Each row below holds a small network's activations on one record, seen along a few directions.
Each row is followed by the record's values for the fields J, Z, W, K.
Not every record has every field; a missing one is left out.
Other fields move the rows too, some of them a lot.
(in the rows, 500 means zero)
Strong random noise was added to every row along 6 fixed directions; ignore it. To show where, here is one row again and again, with new noise each time:
[488 602 663 448 554 415 705 715 606 491 639 442 404 512 533 570 437 353
 656 427 532 634]
[512 684 394 365 471 527 597 612 590 387 438 543 451 397 483 590 708 448
 554 508 451 404]
[472 395 566 480 512 421 496 592 760 519 492 675 356 613 361 600 450 569
 524 536 363 404]
[493 448 471 542 547 518 527 475 482 467 431 447 429 479 566 456 496 348
 582 451 450 560]
[516 479 412 385 603 547 642 384 588 525 398 608 499 570 560 513 430 581
 444 474 474 507]
[515 413 483 462 629 562 594 405 554 477 313 516 454 601 522 479 448 442
 527 445 394 533]
[507 621 550 399 510 502 623 704 666 358 406 528 375 511 376 618 673 398
 647 476 357 399]
[484 441 666 475 601 389 449 617 684 594 516 449 457 557 496 558 342 315
 502 543 472 703]

[491 495 655 555 621 448 703 561 523 547 575 444 473 636 548 455 327 472
 625 408 522 615] : J: j3 / Z: z2 / W: w1 / K: k1
[503 314 572 535 576 558 469 401 602 452 305 548 579 575 361 489 493 498
 430 442 324 385] : J: j1 / Z: z2 / W: w1 / K: k2
[506 431 755 324 621 516 495 533 723 531 342 411 633 602 406 633 394 352
 380 488 435 652] : J: j1 / Z: z3 / W: w2 / K: k5
[514 614 506 525 536 464 306 598 393 535 431 299 486 483 543 469 553 243
 524 634 534 711] : J: j5 / K: k4
[464 397 491 591 534 497 734 431 365 486 591 565 299 641 615 412 344 641
 674 373 541 504] : J: j5 / K: k1
[503 383 594 492 572 469 440 448 635 597 423 548 605 587 431 514 418 529
 392 531 446 515] : J: j1 / Z: z2 / W: w2 / K: k5
[574 503 617 372 646 559 423 469 553 501 259 429 591 668 380 556 467 454
 398 559 427 594] : J: j4 / K: k3
[522 293 549 774 606 558 771 306 299 531 568 502 540 580 609 236 336 589
 689 263 490 447] : J: j1 / Z: z2 / W: w1 / K: k5
[471 637 486 376 433 410 469 629 665 554 640 614 498 478 472 628 558 613
 423 581 578 442] : J: j4 / Z: z3 / W: w2 / K: k2
[535 444 294 582 552 610 386 317 357 483 224 540 487 567 498 383 614 540
 497 578 369 406] : J: j3 / K: k4
[492 574 416 623 390 487 529 530 300 505 729 462 452 360 610 442 528 560
 601 476 631 479] : J: j3 / K: k2
[534 652 475 296 487 475 368 494 531 594 538 462 656 441 538 603 438 497
 257 646 657 677] : J: j2 / K: k2
[531 579 771 448 588 425 537 707 586 580 596 370 629 512 474 571 444 343
 490 497 555 670] : J: j1 / Z: z3 / W: w2 / K: k3
[477 437 440 518 426 423 534 452 506 598 706 659 398 586 516 500 344 754
 450 525 602 477] : J: j5 / K: k5
[520 643 502 495 479 480 564 517 359 540 632 385 568 452 605 469 462 481
 483 490 653 645] : J: j3 / K: k3
[454 391 594 733 466 308 209 643 601 627 700 437 461 353 511 455 405 332
 558 607 504 592] : J: j3 / Z: z2 / W: w1 / K: k2
[482 546 660 557 455 405 288 705 466 540 583 335 486 442 456 530 517 283
 539 604 527 640] : J: j1 / K: k1
[495 457 512 523 454 603 627 486 429 303 401 476 365 571 434 498 622 471
 648 324 399 352] : J: j4 / Z: z3 / W: w2 / K: k3
[568 799 577 411 481 555 671 717 394 376 541 372 598 398 447 567 722 406
 632 462 535 466] : J: j1 / K: k5
[486 375 384 497 529 499 447 331 520 582 433 553 514 456 624 438 414 528
 414 515 500 557] : J: j2 / Z: z2 / W: w2 / K: k5
[493 401 542 557 518 506 595 433 524 499 555 474 585 383 573 430 406 421
 498 372 499 526] : J: j2 / Z: z2 / W: w1 / K: k3
[564 476 568 354 627 528 251 478 740 554 165 487 750 538 342 574 564 370
 250 653 348 520] : J: j1 / Z: z3 / W: w1 / K: k5
[490 611 347 448 311 553 480 498 454 371 510 604 439 458 395 572 716 667
 453 523 486 269] : J: j5 / K: k3
[479 481 513 505 449 391 390 595 670 564 608 610 419 562 429 589 452 592
 474 607 501 458] : J: j5 / Z: z3 / K: k5
[473 319 630 699 559 447 443 529 512 509 518 415 519 421 494 397 411 293
 609 437 407 540] : J: j2 / Z: z1 / W: w1 / K: k1
[517 598 605 405 525 510 449 624 532 429 392 449 429 620 377 595 563 435
 548 567 438 520] : J: j4 / K: k1
[458 617 570 428 364 403 484 740 624 436 650 514 347 432 420 650 563 465
 552 530 518 498] : J: j3 / K: k2
[511 532 602 398 509 514 535 572 537 461 497 393 551 413 554 557 494 331
 488 439 539 602] : J: j1 / Z: z3 / W: w2 / K: k3
[464 381 494 534 456 494 454 475 558 468 426 580 408 560 447 516 537 533
 535 490 408 398] : J: j1 / Z: z3 / W: w2 / K: k4
[460 488 538 533 474 391 383 533 581 616 614 519 588 408 494 494 472 515
 425 574 561 524] : J: j1 / Z: z1 / W: w2 / K: k1
[493 632 452 540 460 513 600 524 392 473 592 467 581 378 534 465 652 510
 588 465 574 443] : J: j1 / Z: z1 / W: w2 / K: k4
[545 671 438 249 585 585 573 426 482 507 377 384 623 455 642 562 462 391
 355 525 608 748] : J: j3 / K: k5
[485 537 358 460 442 466 136 476 563 560 360 554 534 523 386 558 626 564
 297 764 462 445] : J: j5 / K: k1
[510 627 474 428 558 459 364 550 566 560 485 367 619 344 646 525 484 281
 409 596 573 724] : J: j3 / Z: z3 / W: w1 / K: k2
[477 522 412 669 364 424 279 614 407 481 590 451 364 374 495 470 628 400
 631 621 498 474] : J: j3 / K: k4
[461 348 582 718 444 365 572 598 523 565 740 709 231 721 384 469 357 792
 704 498 456 321] : J: j5 / K: k4
[570 744 344 424 553 548 461 478 417 539 463 439 722 377 557 465 644 478
 403 616 589 525] : J: j5 / Z: z1 / W: w1 / K: k5
[501 475 580 481 518 517 459 576 638 420 280 524 478 579 302 555 674 458
 567 518 304 349] : J: j1 / Z: z2 / W: w2 / K: k4
[471 416 315 504 496 521 480 367 508 512 498 629 402 470 620 472 476 596
 494 508 515 430] : J: j4 / Z: z3 / W: w2 / K: k1
[517 521 312 541 422 558 471 404 358 452 450 534 457 441 543 440 593 560
 504 518 490 411] : J: j3 / K: k5
[485 747 560 511 341 511 610 738 326 275 612 278 431 294 510 538 750 261
 703 392 550 509] : J: j2 / K: k2
[524 429 425 518 610 674 806 301 348 356 349 507 436 594 559 376 492 544
 633 269 426 407] : J: j5 / Z: z1 / W: w1 / K: k2
[481 490 581 495 444 445 590 553 507 569 715 538 442 554 514 539 343 613
 479 464 598 566] : J: j3 / K: k3

Here are new rows. What are their fields?
[517 677 576 278 539 514 590 543 453 558 612 411 605 512 587 604 386 473
 347 505 706 740] : J: j4 / K: k2
[415 333 308 584 344 403 249 406 573 571 612 633 436 258 599 486 503 548
 388 571 522 440] : J: j2 / Z: z2 / W: w2 / K: k2
[454 390 595 577 360 385 374 631 592 543 689 592 336 602 333 579 416 618
 498 566 491 435] : J: j5 / K: k5
[429 409 486 548 382 408 280 560 553 508 601 529 291 501 466 561 456 464
 503 600 513 537] : J: j5 / K: k1
[512 399 555 667 541 549 738 444 361 433 614 451 454 523 587 361 407 480
 729 270 522 451] : J: j4 / Z: z3 / W: w1 / K: k5
[480 236 569 736 431 543 559 339 311 458 602 542 388 615 468 382 372 622
 607 332 474 420] : J: j1 / K: k3
[513 517 584 581 520 490 559 632 457 423 444 452 317 595 439 484 537 418
 728 479 386 476] : J: j3 / K: k4
[443 397 540 680 407 465 422 489 295 460 598 359 384 452 581 405 460 354
 617 434 552 596] : J: j1 / K: k1
[533 502 420 533 554 538 551 337 301 594 541 485 537 597 620 389 383 618
 438 491 620 601] : J: j5 / K: k3
[522 528 355 418 460 557 414 369 486 498 410 564 536 547 463 534 534 641
 355 591 513 450] : J: j5 / K: k5
[520 603 484 414 517 497 730 481 526 533 666 504 663 309 656 480 429 512
 446 389 635 555] : J: j2 / Z: z2 / W: w1 / K: k3
[472 223 692 677 469 503 409 408 401 473 500 394 461 608 417 438 345 409
 509 389 447 563] : J: j1 / K: k3
[557 389 564 498 660 579 528 330 382 542 341 451 559 709 496 428 350 535
 444 457 483 601] : J: j4 / K: k3
[500 641 415 324 531 583 701 431 437 440 470 519 451 581 589 557 489 591
 478 463 589 554] : J: j5 / K: k1
[534 364 586 542 630 492 332 530 738 519 203 617 469 718 247 518 518 557
 493 618 205 345] : J: j3 / Z: z2 / W: w1 / K: k2
[507 814 357 307 510 470 650 603 570 525 583 570 542 439 606 576 624 625
 475 573 638 470] : J: j5 / Z: z3 / W: w2 / K: k1
[508 648 448 541 466 472 561 615 423 469 548 493 421 493 504 489 610 517
 635 537 511 468] : J: j3 / K: k4
[446 449 333 546 459 430 346 418 530 616 588 576 480 356 648 466 458 518
 400 580 561 546] : J: j3 / Z: z2 / W: w2 / K: k2
[552 709 629 372 544 456 552 600 479 570 620 338 674 416 580 550 429 397
 432 531 667 747] : J: j2 / K: k3
[501 402 347 590 418 531 431 342 333 512 557 567 523 434 558 424 478 607
 429 502 555 443] : J: j1 / K: k5
[523 513 321 461 437 572 592 356 400 472 506 613 533 431 570 470 527 666
 432 470 540 404] : J: j2 / K: k5
